These are the activations of a small neural network, seen along a few directions. Each row is one input.
In each table, some parts of the input vary, and every possible input appears once, in random order.
Descriptions start from the smaller parts, as in this example, which fits no table here: one of 6 places along a line, together with either a single point or one of 9 places along a line or (one of 2 separate values, together with one of 5 places around a ring).
Shared parts are said once, and a part with two or three values counts as separate values.

A family of inputs:
r1: [  6   2  13  -1  30  10 -18 -16   2  11   7   1  -5   2 -17  32   8]
r2: [  5  -3  21  -1  21   5 -12 -14  11  -1   7   7  -7  -1  -6  26   8]
r3: [  4  -4  26  -4  14  -3  -3  -8  26 -14   6  25 -14  -6   6  22   3]
r4: [ -3   4 -18   2  -5  15   1   6 -27  12  -4 -26   2 -12 -22 -29   9]
r5: [-11 -14  -4  -2 -30  -2  22  22  -8  -8  -9 -20   2 -25  -3 -60  -2]
r6: [ -2  10 -22   6 -33 -41  11  18  23 -11 -19  43  17  39  70  19 -40]
r7: [  7  19 -46  13 -11 -23 -15   5 -15  18 -18   0  27  47  31  36 -28]
r8: [  6   1  20  -7  47   9 -22 -30   2  16  16 -10   1  15 -24  48   6]
r9: [-15 -15   6  -3 -39  -6  33  28   7 -14  -8   1  -1 -26  12 -64 -10]
r10: [ -1  -5  37  -5   4  -8  10  -1  40 -20   7  46 -17  -7  21  17  -5]
r11: [ -6  -2  -4  -1 -20   1  14  13  -1 -12  -6  -3  -7 -20   1 -38   4]
r12: [  3  11 -32   9 -25 -37  -2  12   9  -6 -20  22  19  39  55  24 -33]
r13: [  3  -3  33  -5  34  -2 -13 -22  23  -4  14  11  -6  10  -7  41   2]
r14: [ -9 -13 -10   1 -23   6  13  17 -24   4  -8 -38   8 -19 -15 -57   3]
r15: [  4  12 -39  12 -19 -30 -11   7  -6   7 -18   4  25  43  44  30 -28]
r16: [  9   2   7  -4  35  15 -21 -22 -10  20   9 -14   0   4 -24  32  12]
r17: [  2   0  -9   3   2  14  -5  -3 -18  10   2 -16  -2  -7 -21  -9  10]
r18: [  8   7  -8  -2  22  19 -15 -14 -19  16   8 -16   1   1 -26  17  19]
r19: [  5   7  -3   2  18  14 -12  -9  -7   8   6  -1  -4  -1 -18  16  15]
r20: [ -5  -7  16  -1 -22  -4  22  11  21 -20   2  27 -14 -16  17 -23  -2]
r21: [  0  -6   5   0 -12   0   9   4   7 -14   1   7 -11 -15   2 -19   6]
r22: [ -2   0  21  -2  -7  -4  15   6  32 -23   6  44 -16 -11  19   2   2]
r23: [-11  -2   6  -3 -30  -3  26  19  14 -19  -4  18 -10 -22  16 -42  -4]
r24: [  1  -5  39  -7  26 -10  -4 -16  38 -17  13  28 -13   5   6  36  -3]
r25: [  1  -5  -1   3  -6   8   1  -1  -9  -2   2 -11  -5 -10 -10 -15  11]
r26: [ -3  -6  49  -9  16 -14   9  -9  51 -24  15  49 -16   4  20  31 -11]
r27: [ 4  2  5  1  9  8 -7 -7  2 -4  5  5 -7 -5 -8 11 15]
r28: [ -8  -8 -18   2 -15  12   9  16 -35  16  -8 -43  11 -16 -25 -51   3]
r29: [  4   1  25  -4  43   4 -18 -25  14   8  14   5  -3  13 -17  47   1]
r30: [  2   1  11  -1   2   1   2  -1  18 -17   5  23 -13 -10   4   7  10]
r31: [  9  20 -52  11  -7 -19 -18   0 -27  26 -15 -15  32  48  23  36 -23]
r32: [  5   0 -14   0   6  18  -8  -7 -31  18   4 -31   3  -4 -28  -9  15]
r33: [ -5  -7 -24  -2 -11  17   5  12 -47  23  -5 -57  16 -14 -33 -52   7]
r34: [ -1   5 -24  -2  -1  20  -3   2 -39  19  -2 -41   7  -9 -30 -29  13]
r35: [ -5   0 -10   1 -13   9   6   8 -17   0  -5 -21  -1 -15 -12 -34   9]
The inputs of r5 and r14 match in every part but one. If r12 is changed in the same way as r5 into r14, which row does it become? -> r15
What do these inputs look like to the network? -> one of 5 places along a line, together with either a single point or one of 6 places along a line
Which other rows does r1 become when the place on the line of 5 takes its other values? List them by row number. -> r2, r3, r10, r16

A family of inputs:
r36: [ -5 -10  28  -3   2  -6   9   1  24 -13   6  17  -9  -7   5  -2  -5]
r37: [  6  -2  26  -5  33  24 -12 -22   4   0  19  -1 -20 -18 -35  17  28]
r38: [ -4  -5  20  -3 -10  -9  14   5  27 -22   3  29 -11  -7  19  -4  -3]
r39: [ -4   1  10   1 -20 -14  17  13  31 -26  -3  43 -12  -7  31  -5  -7]
r40: [  0  -4  30  -8  26  14  -2 -14  11   0  15   5 -13 -12 -21  11  12]
r41: [  2  13 -29   9 -26 -22   2  13   4  -4 -16  22  10  23  41  12 -20]
r42: [  1   2 -13   5  -3 -14  -5   1  -4   8  -7  -4  14  22  14  15 -18]
r43: [  3   4 -13   1   8  -8 -12  -5  -9  11  -5 -12  14  20   4  20  -9]
r44: [  3   7 -21   5 -15 -18  -1   5  -1   1  -9   8  12  23  29  13 -16]
r45: [ -7   0 -42   4 -31  10  10  20 -48  16 -13 -52  16 -10 -20 -62   2]
r46: [-10 -14  -1  -3 -29  20  23  21 -21  -4  -4 -27  -8 -45 -23 -78  17]
r47: [ -3  -7  28  -7  12   0   3  -6  19 -10   7   8  -9 -10  -4   2   2]
r48: [ 12   9 -13   4  29  16 -28 -20 -23  21   6 -21   4  11 -28  34  17]
r49: [  6   7  -9   0  22   6 -17 -12 -16  21   3 -15  10  17 -13  28   1]
What do these inputs look like to the network? -> one of 2 separate values, together with either a single point or one of 6 places along a line
The inputs of r44 and r38 match in every part but the choice among 2 separate values. If r49 is changed in the same way as r44 into r38, which row does it become? -> r40
Which other rows does r43 become when the choice among 2 separate values takes its other values? List them by row number. -> r47

A family of inputs:
r50: [ -3   0  51 -25  37  18  17 -15  34  10  19  49 -21 -13  -8  21  -3]
r51: [  6 -12  33 -13  16   2  -3 -26  29 -35  22  18 -28 -17  -6  12  31]
r52: [  1 -17  -9  14 -51 -10  16  30   5 -26 -18  26 -16 -22  33 -43  -5]
r53: [  4  -7 -14  15  12  21 -28 -16 -43  23  -3 -61   6  -1 -47  -9  14]
r54: [-10  -6 -18  -3 -60  -2  45  48 -17  -7 -12  14   8 -20  21 -80  -9]
r55: [ -8  23  31  -1 -11   0  27   2  50 -10  13  87 -17  12  43  21 -19]
r56: [ -1  38 -12  -6  27  -3 -10  -4  10  27   5  39   7  36  10  62 -26]
r57: [  6  19   9 -15  48  14 -14 -20  -6  40  16  21   4  26  -7  61 -12]
r58: [ -5   7 -67   6 -49  -6  16  36 -44  27 -23 -15  36  20  20 -42 -12]
r59: [-13  11 -40  -8 -10  21  10   6 -55  37  -3 -59  24   7 -22 -47   1]
r60: [  0  -8   7  11 -33 -10  10  22  26 -33 -15  47 -13 -18  50  -8   6]
r61: [  9  17 -34   9   0 -12 -24   4  -8   2 -23  -3  12  10  16  28   0]
r62: [-11 -43  26  -8  16 -79  -6  -4  31   9  -9 -38  62  72  50  40 -94]
r63: [ 13  -1 -58  25 -41 -18 -10  15 -26   9 -29  -3  13  16  28  -3 -11]
r64: [ 17   9 -42  19 -26 -20 -15   9  -8   3 -25  18  16  18  44  35  -3]
r65: [  7  37 -18   4  -3 -11  -1  -3  13  27   9  56  10  46  38  67 -28]
r66: [  3 -25  43  -2  21  18  -9  -7  14  -9  10 -14 -16 -44 -33  -9  34]
r67: [-18 -15  15 -10 -10  32  34  14 -29  12  16 -49   1 -43 -57 -77  12]
r68: [ -6  -1  12  -1 -10  -4   3  16  27 -31 -13  24 -16 -28  19 -11   9]
r69: [-13  21  34 -13  17   6  20   1  49  -7   8  68 -18  -1  12  20 -17]
r70: [-14  20 -61   1 -22   2  12  28 -42  26 -18 -38  31  14  -6 -48 -10]
r71: [-14  -5   4 -18 -24  21  42  16 -25   8   9 -34  -2 -36 -26 -82   4]
r72: [ -3   5  14   0   1 -11   2  -7  42 -52   9  38 -26  -6  14  12  16]
r73: [-18   6 -14  -9 -35   4  42  39 -13  -7  -7 -10   4 -29  -8 -84  -8]
r74: [-18   2 -26  -1   3  35   2   4 -61  40   2 -73  26   2 -53 -43   9]
r75: [  1 -16  15  -5 -16  11   9  -2  -4  -9   3 -21 -24 -38 -17 -47  11]
r76: [ 15  24 -30   7   9 -17 -23 -16   6 -19  -2   7  -2  33  11  53   4]
r77: [ 12  -3   3   8  32  18 -38 -18 -25  18  -2 -39  10  -1 -33  27  24]
r78: [  3 -15  31 -12   4  10   0  -5  16 -15   3   2 -19 -37  -1 -11  23]
r79: [  6 -24  45  -3  35  10 -12 -26  26 -28  28   3 -25 -24 -38  13  43]
r80: [ 21  10  -8  -3  26  -1 -29 -35  -9  -5  12 -11  -5  24  -6  51  19]
r81: [  3   2   9  13 -24 -18  10  -4  42 -55  10  58 -24   5  45  15  13]
r82: [ -6  -6  -4   6 -28  -4  11  21   7 -24 -13   2 -19 -31   2 -47  -2]
r83: [ 18  -1   7   5  44  12 -40 -34 -13  -1  16 -26  -2  19 -37  50  30]
r84: [-33 -51  86 -14   1 -79  23   4  66 -23  -9 -14  30  41  51  -1 -80]
r85: [ 23  20 -38  19 -19 -25 -13 -12   8 -19  -1  26   1  41  39  59   1]
r86: [  8   2 -29   8  -2   8 -19 -15 -38  20  -8 -47   4   4 -16 -11   4]
r87: [  5  11 -51  17 -15 -11 -16   8 -25   8 -25 -25   9  10   1 -10  -8]
r88: [ -3 -14  62 -13  56  26   9 -12  31  16  25  34 -18 -21 -39  23   9]
r89: [ 14   6 -11  -1  16   5 -28 -17 -22  15  -7 -24   8   3  -2  26  13]
r90: [  4   7  22  -5  67  26 -23 -17 -10  44  19   7   6  20 -37  62  -1]
r91: [ -2 -26  27   5  -1  20   1  -5  -7  -4  11 -37 -20 -45 -49 -43  21]
The inputs of r85 and r81 match in every part but one. If r56 is changed in the same way as r85 into r81, which row does it become? -> r69
The inputs of r68 and r61 match in every part but one. If r67 is changed in the same way as r68 into r61, which row does it become? -> r74
What do these inputs look like to the network? -> one of 2 separate values, together with either a single point or (one of 4 places along a line, together with one of 5 places along a line)
Which other rows does r90 become when the place on the line of 4 takes its other values? List them by row number. -> r56, r57, r65
Which other rows does r75 become when the place on the line of 4 takes its other values? List them by row number. -> r52, r82, r91
